[[ 0.20 -0.03  0.11  0.08 -0.02 -0.12  0.07 -0.03  0.16  0.02  0.09  0.06
   0.12]
 [ 0.01  0.04  0.07 -0.02 -0.02 -0.17  0.15  0.13 -0.06  0.00 -0.19 -0.01
   0.12]
 [ 0.04  0.03  0.05  0.10 -0.04 -0.01  0.12  0.00  0.12  0.03  0.07  0.02
   0.19]]
Read off the entry just right of 0.15.
A: 0.13
The entry just left of the centre entry: -0.17
The entry just left of 0.05 -> 0.03
The largest entry is 0.20
Read off the entry just left of the smallest entry.
A: 0.00
The smallest entry: -0.19
The entry just right of the largest entry -> -0.03
Read off the entry just right of 0.13.
A: -0.06
The entry just left of 0.10 is 0.05
The entry just right of the smallest entry -> -0.01
Read off the entry just left of 0.08.
A: 0.11

[[ 1.3  0.9  0.5 -0.1  0.8  2.7  0.1 -0.9  1.2  0.8 -1.4  2.0 -0.6  0.2
   0.3]
 [-0.5  0.2  0.5  1.1  1.5  2.0  0.6  1.5  0.4 -1.2  0.3 -0.8  0.2 -1.1
   1.5]
 [-0.7 -0.9  0.7 -1.4  1.6  0.3  1.0  0.4  0.7 -0.1  0.7  1.0 -0.8  0.5
   1.1]
 [-0.8 -0.1  1.1  2.0 -0.2  0.3  1.1  0.0  1.6  0.9  0.8  0.7 -0.8 -0.8
  -0.6]
 [-0.8  1.1  0.6  0.5  1.0  0.7 -1.2  0.3  1.0  0.3 -0.2 -0.2  0.7  2.4
  -1.5]
 [-0.5  0.1 -2.1 -0.4  1.0  0.3 -0.3  1.6  1.0  1.8 -0.8  1.2  0.4 -0.6
   0.4]]
The entry just left of the smallest entry?
A: 0.1
The entry just left of 0.0: 1.1
The first entry in reading order?
A: 1.3
The entry just right of -1.1?
A: 1.5
The 2nd smallest entry?
A: -1.5
The maximum -> 2.7
The 2nd largest entry -> 2.4

((11, -4, 5, -9, -7, 10), (-23, 48, 19, -29, 41, -24), (21, -14, 0, -6, -15, 20), (-6, 30, 10, -16, 21, -10), (19, -14, 4, -12, -6, 21), (-23, 34, 23, -25, 36, -17), (27, -13, -3, -10, -11, 23), (-11, 20, 17, -23, 23, -6), (-22, 43, 20, -27, 39, -21), (-16, 31, 18, -23, 31, -13), (18, -1, -1, -11, -2, 11), (14, -4, 0, -11, -5, 12), (25, -11, -7, -6, -13, 19), (16, -6, -3, -10, -7, 13))
The entry just right of -9: -7
Read off the minimum.
-29
Read off the entry just left of -24.
41
The entry just left of 36: -25
Read off the entry just left of the smallest entry.
19
The entry just left of 34: -23
Read off the entry just left of -15.
-6

X = [ 56 166  75 204  53 108  24 159 216 129 123 140  94 163  55 113]
What is the smallest entry?
Answer: 24
What is the entry just right of 55?
Answer: 113
What is the entry just left of 129?
Answer: 216

M =
[[ 0.02 -0.07 -0.03 -0.05 -0.04 -0.03]
 [-0.09 -0.10  0.10  0.04 -0.04 -0.10]
 [ 0.07  0.20  0.01  0.04 -0.03 -0.02]
 [ 0.09 -0.13 -0.02 -0.12 -0.04  0.12]
 [-0.10 -0.10  0.10  0.05 -0.07 -0.11]
 [ 0.08 -0.05 -0.06 -0.13 -0.07  0.08]
 [ 0.09 -0.13 -0.03 -0.12 -0.05  0.12]
 [-0.02 -0.11 -0.01 -0.05 -0.08 -0.06]
 [-0.05  0.02  0.03  0.03 -0.03 -0.11]
 [ 0.07 -0.16 -0.05 -0.12 -0.04  0.07]
 [-0.09 -0.11  0.10  0.04 -0.05 -0.09]
 [-0.07 -0.06  0.04  0.02 -0.03 -0.10]]
Rows and columns are numbered from 0.
The entry just left of the smallest entry is 0.07
The entry at row 0, column 0 -> 0.02
What is the entry at row 0, column 2?
A: -0.03
What is the entry at row 1, column 0?
A: -0.09
What is the top entry of the column that holds the largest entry?
A: -0.07
The entry at row 2, column 0 -> 0.07
What is the entry directly above the smallest entry?
A: 0.02
What is the bottom entry of the column that holds the smallest entry?
A: -0.06
The entry just right of the smallest entry -> -0.05
What is the entry at row 1, column 1?
A: -0.10
What is the maximum?
A: 0.20
The bottom-left entry -> -0.07
What is the entry in the bottom-right corner?
A: -0.10
The top-right entry is -0.03
The entry directly below the smallest entry: -0.11

Questions about the grid below.
1) Which number is the entry at the centre?
2) Which number is the entry just left of 5913?
3) Which number is the entry just right of the smallest entry?
4) Which number is the entry just right of the centre entry?
5) Which number is the entry just right of 7634?
6) Which number is the entry just left of 3599?
7) Which number is the entry just right of 5030?
8) Which number is the entry just right of 3092?
array([[5480, 3626, 4816, 3374, 3685, 5257, 4609, 5187, 3830, 3599, 5245,
        4549, 3243, 6808, 3398],
       [4872, 4592, 5543, 3218, 4131, 5240, 4610, 4961, 4577, 5814, 3405,
        5535, 3650, 4665, 4999],
       [4260, 5617, 3371, 1805, 4217, 3148, 2917, 4537, 3759, 6285, 5456,
        3863, 8862, 1160, 3004],
       [5176, 4598, 4892, 3704, 4190, 5097, 5005, 5428, 5189, 3820, 3453,
        4594, 4345, 5009, 5059],
       [7634, 5913, 5449, 6049, 2390, 3092, 5297, 2784, 3676, 7277, 5768,
        5030, 5310, 1454, 5497]])
1) 4537
2) 7634
3) 3004
4) 3759
5) 5913
6) 3830
7) 5310
8) 5297
